A small network was shown many inputs. Here are its activations along a few directions, one row for each input.
In each table, some parts of the input vary, and every possible input appears once, in random order.
Descriptions start from the smaller parts, as in this example, which fits no table here: one of 5 places around a ring, together with either a single point or one of 9 places along a line or (one of 3 separate values, together with one of 6 places along a line).
Shared parts are said once, and a part with two or three values counts as separate values.

Other details of the inputs vary at random and push rows far along three fixed directions, the same in every table; ignore that.

Rows:
R1: [ -7   6  14  -5   0  -1   0  -4  -6 -19 -11   3 -16]
R2: [ -9  21 -11   8   1   0 -15 -10  -5   5 -16  10 -20]
R3: [-13   9 -10  -8   7   5 -11 -24  -6  -2 -26  -3   3]
R4: [  8  -1  11   2  14 -24  23 -40  29  15  -5 -21  -5]
R5: [ 17  -8  19  -3  18 -18  14 -18  31   7  -2 -15   6]
R6: [-25  -9  -4  -4   2  14 -14 -25  -4   8 -16 -13 -21]
R7: [ -8  10 -15 -11   7  16 -31   1 -24 -12 -14  17  15]
R8: [ 20 -17  -5  -8   9   9   4  44   0 -17  17 -11  41]
R9: [  8 -13  14  -8   1   2  17  -6  20   5 -10 -23  12]
R10: [-17   3  -8  10 -13  16 -17  25 -32 -15   2  19 -19]
R11: [  0  10 -11   7   6   2  -8  -5   7  10  -4   1  -5]
R12: [ 14 -28 -14   4  12   9 -12  37  -6   6  38  -8  30]
R13: [-21 -24   7 -10   0  14  -5 -16 -15 -14 -24 -17  -5]
R14: [-10   4   3  -1  12   1 -13 -14   7  -1 -36  -4 -21]
R15: [-13  -9  11  -8   5  17 -13  -5   6  -5 -27 -11 -20]
R16: [-10   4  -6  -3  13  12 -27 -14  -2   3 -20   2 -12]
R17: [ -9  12 -11  -7  18   4 -30  -1 -27 -27  -4  18  -1]
R18: [-25  -5 -21 -10   3  15 -27   5 -41 -24  -8   5  10]
R19: [-11  -3  -3 -14  18   4  -9 -17   1 -15 -39 -13   4]
R20: [  5  48  14  17 -39 -14  11   7  -7   5  14  46 -25]
R21: [ 10  -2  15   0   3 -18  21 -32  31  20 -26 -17   3]
R22: [ 54  11 -31  11 -36 -31  30  50  10  20  57  30  33]
R23: [-19 -12   0  -5  -7  11   3  -3 -18 -14 -14 -10  -2]
R24: [ 24 -16  -2  -2   6   1   5  46  -5 -16  16  -6  37]
R25: [ -1   6 -47 -13  -8  10 -41  43 -30 -29   4  33 -16]
R26: [ 15 -16  11   1  20  -7   4  -4  31  14 -13 -22   3]
R27: [ 3  6 -7 10  8 -5 -8 -5  2  9 -8  2 -8]
R28: [  0 -43  12   1  12   7  10   1  14   7  -1 -35  -1]
R29: [ 34 -24 -29 -20  10 -12  -2  41   1 -23  44   4  25]
R30: [  5  -7   5  -6  12  -7  14 -38  25  22 -19 -26  11]
R31: [-21   5  -7   1 -12  25 -21  19 -25 -10   2  16 -18]
R32: [-11 -16   4   0  -6   5   7  -1 -14  -9  -9 -10   0]
R33: [  3  36  -8  13 -20  -8  -6  -4 -13  11  -3  35   1]
R34: [-23   6 -14  -8   2  11 -22   1 -33 -24  11  15  -4]
R35: [  4  54  12  13 -27 -20  19 -23  17  22   2  35 -27]
R36: [  0 -27   8  -9  16  -5  13 -25  16  11  13 -31   9]
R37: [  0 -26  15  -2   4  -6  27 -11  13   0  10 -27  -2]
R38: [-12   8  -4  -7  -2  25 -27  24 -13 -16 -11  13 -11]
R39: [ -1 -32   4  -7   9  -1   9 -23   8  15  -1 -31  20]
R40: [-11  -7  -4  -9  24   8 -18  -8   7 -11 -35 -16 -12]
R41: [ -2 -37  12  -8   4   7  16 -11   9   4  -5 -33  14]
R42: [29 -4 -5  3 18 -9 -5 26  0 -3 37  9 34]
R43: [ -7  26 -16   2   1  12 -26  23 -13 -12  -9  26  -8]
R44: [ 11 -21  -9  10   4   0  -6  25  -6  10  28  -3  16]
R45: [-13  12  -4   0   5   8 -16 -25   7  13 -23  -1 -19]
R46: [ -1 -39  19 -11  13   3  15 -13  14  -2   9 -32   5]
R47: [ 23  15  23  17 -31 -23  44 -11  34  36   7   0   1]
R48: [ -1 -21   7   5  -2 -16  25 -33  12  21  -7 -27   6]
R49: [  2  10  -1   0   6   5  -7   1  15   9 -11   2  -6]
R50: [ -8  10   8  -8  15  -6  -7 -21   3 -15 -24   3 -15]
R51: [-22   7 -22   2  -3  18 -30  16 -33 -12   6  16  -8]
R52: [ -8  32  16  13 -39  -9  27 -17   1  17  17  26 -32]
R53: [ 25   4 -10   3  14  -8   3  23   4  -3  40   7  32]
R54: [  4  28   1  18 -39 -17  28 -20   6  39  15  18  -5]
R55: [ 9  3  3  4  7  1 -5  5 19 12 -6  1 -1]
R56: [-22 -15   1  -8  12   0  -9 -28 -16 -13  -9 -12 -12]
R57: [ 13 -28 -19   6  14   4  -6  40 -10   0  36 -13  28]
R58: [ -9  23   9  -7   3  -1 -11 -20   3  -7 -17  17 -17]
R59: [-13   9  -7  -5  -1  22 -24  26 -16 -21 -12  12 -12]
R60: [ 25 -10   0   8   2   5  -5  55   1  -4  24   4  20]
R61: [  6  38  16  15 -30 -19  29  -4   9   9   9  21 -24]
R62: [ 10  -8  12  -1  11 -18  21 -27  28  12 -27 -24   7]
R63: [-10  -4   3 -17  14   9 -15 -20   4  -8 -37  -8   6]
R64: [-10  24  -1  -8  -6   5  -7 -17   1   2 -28  13  -4]
R65: [ -6  12  -1 -10  13   3 -14 -18  -2  -5  -3   6  -2]
R66: [ -8  -7  17 -16   9  11 -10  -7   0 -19 -11  -6  -7]
R67: [  5 -28   1  10   9  -7  11  -5  10  18   8 -26   1]
R68: [-11  -1   9   1   0   6  -6   0   0  -7 -27  -6 -25]
R69: [ 10  -6   6   4   7 -20  19 -35  21  20 -18 -21   8]
R70: [  2  25   7  21 -45 -12  38  -6   5  24  13  16 -12]
R71: [ 35  28  14  18 -29 -19  36  29  22  21  51  24  11]
R72: [ 18 -14  -9 -11  22   4  -1  26   9 -11   5 -12  43]
R73: [-11  22  -6  -4 -15  10 -11  19 -26 -23 -15  20  -3]
R74: [-12  -3  -3  -1   2  -6   1 -15 -11  -6   9  -3  -7]
R75: [  4  44  11  13 -19 -26  24 -24  17  15  -5  22 -27]
R76: [ -8 -23  10  -8   7   4  13  -5   3 -10  12 -21   0]
R77: [-22  -3   1 -10   2   6 -15 -23 -16  -8  -1   3 -13]
R78: [  3  40   8  12 -18 -18   9 -32  10  22   4  27 -21]
R79: [ -8  34  -3  25 -42   2  11  18 -12  15  18  35 -29]
R80: [ -5 -15   7   7  -7  10   4   6   4  11   6  -8 -11]
R81: [ -7  15 -17   4   7  12 -38  15 -24  -9  -6  25  -6]
R82: [ 16 -35   5  -4  13   4   3  37  -8 -16  41  -9  29]
R83: [-10 -16   3  -6  10  -2  -7 -16 -10  -5   6  -6  -1]
R84: [  9 -32  -9  -5  12   1  -5  16 -12  -2  18 -14  37]
R85: [ 38  21   9  24 -34 -21  32  35  13  22  34  22  21]
R86: [-22  -6   9  -4  -4   6  -1 -13 -19 -20  -7   1 -22]
R87: [  8 -16 -16  -1   2   3   2  22 -12   0  25  -6  36]
R88: [ -9  31  -6  -6   3   4 -19   5 -14 -22  -5  28  -8]
R89: [ -3  20   9  13 -40  -6  28 -12   3  23   6  14 -12]
R90: [ -9  24 -22  -2  -1   7 -24   7 -29 -15 -11  24   9]
R91: [ -1 -41   7   1  13   6  15   3  14   5  -1 -40  -2]
R92: [ 23 -12   4  -7  13   2   8  40   6 -18  33  -5  29]
R93: [  3 -25  13  -1  13  -1  17  -5  28   6 -20 -37 -10]
Each input here is: one of 3 separate values, together with either a single point or (one of 5 places around a ring, together with one of 6 places around a ring).
Changing only the choice among 3 separate values turns R77 into R12. The same change can be made to R56. Which row results?
> R67
Changing only the choice among 3 separate values turns R86 into R32. The same change can be made to R53. Which row results?
> R3
Change only the choice among 3 separate values in R16. List by row number the other rows that result.
> R7, R78
Change only the choice among 3 separate values in R45. List by row number the other rows that result.
> R30, R65
Change only the place on the ring of 6 in R21. List by row number the other rows that result.
> R19, R62, R63, R64, R72
Change only the place on the ring of 6 in R88. List by row number the other rows that result.
> R5, R35, R50, R58, R75

Rows:
R94: [-16 -21  -6 -13   4  14 -16  -8 -20 -12 -16 -10   4]
R95: [ 23 -42   7 -14  25  -2  13  24  15 -16  16 -33  35]
R96: [-24  -2  13 -12  -1   0   3 -39  -5 -12 -25 -10 -19]
R97: [ -2  18 -11  -5   5   9 -21   9  -3  -7  -9  16  -2]
R98: [ -1  -2  -1   4  -1   8 -18  21 -24 -10  14  17   8]
R99: [ -5  32  -9  11 -37   1  -6  15 -23   3  -3  40 -18]
R100: [-20  -4  -1 -16   7  15 -15 -14  -9 -16  -7  -3 -10]
R101: [ -2  35  -6   8 -16  -7  -8  -1 -20  -1   0  35   2]
R102: [ -7  20   1  -1   4  -3  -2 -21  13   5 -27   0 -17]
R103: [ -5  11 -14 -10   5  11 -33  11 -30 -20  -4  26  15]
R104: [ 32   8   5  26  -9 -16  23  40  12  15  38  10  16]
R105: [-13 -21  17  -9  13   8  -7 -28  14   1 -32 -24 -23]
R106: [-25  -8   1  -8  -8  10  -6 -37  -4   6 -29 -10 -20]
R107: [-15  -5  -6 -14  13  15 -14   5 -16 -24   5  -3   4]
R108: [ 24 -24  -5   6   9  -4  22  29  23  13  25 -26  28]
R109: [ -3   5 -16   2  -5   9 -10  34 -21 -15   3  12   8]
R110: [ 14 -17  14  -4  18 -16  19 -28  34  11 -24 -32   8]
R111: [ -7  40  -5   4 -28   4  -6  12 -11  -4   8  38 -24]
R112: [-11 -12 -11 -21  10  22 -30  19 -27 -31  12  10  12]
R113: [ -8  10 -11 -10  18  11 -25   8 -15 -25 -24   6   4]
R114: [ 11  26   0  19 -19  -2   0  29  -1  12  24  28  -9]
R115: [ 28  13   1  14  -6 -19  24   2  28  34  31   4  20]
R116: [ -4  34  -7  18 -21   6 -14  24 -24   5  27  42 -10]
R117: [ -7  -1 -13  -4  -3  15 -14  17  -8  -6  -4   2  -3]
R118: [-10  47   1  13 -21 -13   7 -29  -5  14 -14  28 -19]
R119: [  5  -2  -1  -1   3  -1   8  16  -8 -12  24   1  17]
R120: [ -9  -8 -11 -19  21  16 -34   0 -16 -19 -11   3  16]
R121: [ -4 -18 -20  -5  14  18 -15  29 -19 -14  16  -8  26]
R122: [-10  -4  20  -7  -9  -9  19 -45  13   8 -16 -12 -19]
R123: [ -9   4  -8   0 -11   6  -9  12 -19 -12 -13  10  -5]
R124: [  9  26  13  28 -28 -21  23  -5   1  24  17  22 -11]
R125: [-28  -3  -2  -5  -5  11  -6 -35  -2   7 -26 -12 -22]
R126: [-16  -5  -5  -6  18  22 -30  19 -19 -26 -12   0  -7]
R127: [-23 -19   0  -9   5   7  -5 -26 -13  -8 -30 -21  -5]
R128: [ 16 -17   8   6  10  -3   3  25   3  -5  10  -9  14]
R129: [  2  31   4   6 -19 -10   2 -18   6  12 -20  24 -18]
R130: [ -5  29  18   6 -35 -15  23 -30  12  15 -15  17 -37]
R131: [ 26  10   8  13 -13 -18  38  14  30  19  31  -2   5]
R132: [ 17 -13   0   0  23  -9  13  -6  24  13  12 -25  27]
R133: [ -5  -4  23   5  -5  -7  11 -31  17  13 -26 -11 -28]
R134: [ 22  27   8  14 -21 -22  24 -12  32  34   3  14  -7]
R135: [ 17 -24   7  -7  16  -6  21  13  20  -8  11 -27  19]
R136: [ 13 -23   3 -14  10   5   2  17  11 -10  12 -12  14]
R137: [ 12 -38 -30 -12  34  -3 -22  18 -17 -19  28 -13  25]
R138: [ 14 -30  -4  -3  19 -27  16 -29  31  13  -6 -33 -13]
R139: [  3 -19   7   1   9   5  -5   3   1   4  11  -7   7]
R140: [  9 -25   0  -5   2   3   8   4  16  11  -3 -22   8]
R141: [-27  -3  -1  -2  -1   6   0 -30 -11  -3 -28 -13 -15]
R142: [ -1 -22  19   5  18  -8  22 -31  30  22  -4 -39  -5]
R143: [ 28   7   4  28  -9 -17  25  33   4  19  49  11  23]
Changing only one part turns R114 into R116. The same change can be made to R97. Which row results?
> R115
Changing only one part turns R94 into R99. The same change can be made to R143. Which row results?
> R104
What do these inputs look like to the network?
> one of 2 separate values, together with either a single point or (one of 4 separate values, together with one of 6 places around a ring)
Change only the choice among 4 separate values in R132. List by row number the other rows that result.
> R107, R121, R142
Start at R111 and move only the place on the ring of 6, one step at a time. The first step leads to R131. Which rows follow, in order?
> R135, R95, R130, R136
Change only the choice among 4 separate values in R119. List by row number the other rows that result.
> R118, R141, R143
Change only the choice among 2 separate values in R140. List by row number the other rows that result.
> R106
